Y: [1, -11, -10, -9, -9, -8, 2, -9, -4, -8, -12, 1, -1, -9, 0, 6, -7, 9, 2, -12, 0, -3, 10]
Z: [-32, 20, 14, -11, 7, -35, 39, 59, 32, -18, 10, 7, -16, -7, -5, 2, 2, 37, 8, -4, 6, 21, 24]
N: [-7, -22, 16, -12, -8, 10, -22, -21, -8, 10, 2, 4, 0, -11, 10, -3, 3, -13, 1, 1, -10, -15, -7]
step -1: [59, 32, -18, 10] -> [58, 31, -19, 9]
step +1: [0] -> [1]
step +1: [-8, -12, 1] -> [-7, -11, 2]
step -1: [39, 59] -> [38, 58]

K: [-8, 61, -33, 46, 55, -31, 29, -3, -3, 32]
R: [-8, 61, -33, 46, 55, -31, -34, 50, 57, -35]
X: [7, -43, -5, -35, -38, -2, -2, -39, -41, -4]
step +1: [-5] -> [-4]
step -1: [-43] -> [-44]
step -1: [-33, 46, 55, -31] -> [-34, 45, 54, -32]
step +1: [-31, 29, -3, -3] -> [-30, 30, -2, -2]
step +1: [-43, -5, -35] -> [-42, -4, -34]

W: [39, 1, 5, -11, -13, 42, 4, 1, 9, 63, 17, -6, 0, -7, -7, -20, -38, -23, -11, -5, 2, 1, -24, 1, -4, -13, -19, -4, -8, -7, -1]
B: [-4, -6, 1, -8, -18, 19, 10, -13, 8, 63, 20, 2, -15, -7, 3, -5, -14, 6, -1, 0, 0, -16, -11, 3, 12, -6, -11, 8, -6, -8, -10]
Q: [-4, -6, 1, -8, -18, 19, 10, -13, 8, 63, 20, 2, -15, -7, 3, -5, -14, 6, -1, 0, 0, -16, -11, 3, 12, -6, -11, 8, -9, -22, -21]
step -1: [-7] -> [-8]
step +1: [-14, 6, -1, 0] -> [-13, 7, 0, 1]
step -1: [-7] -> [-8]
step -1: [3] -> [2]
step -1: [63] -> [62]
step -1: [2] -> [1]

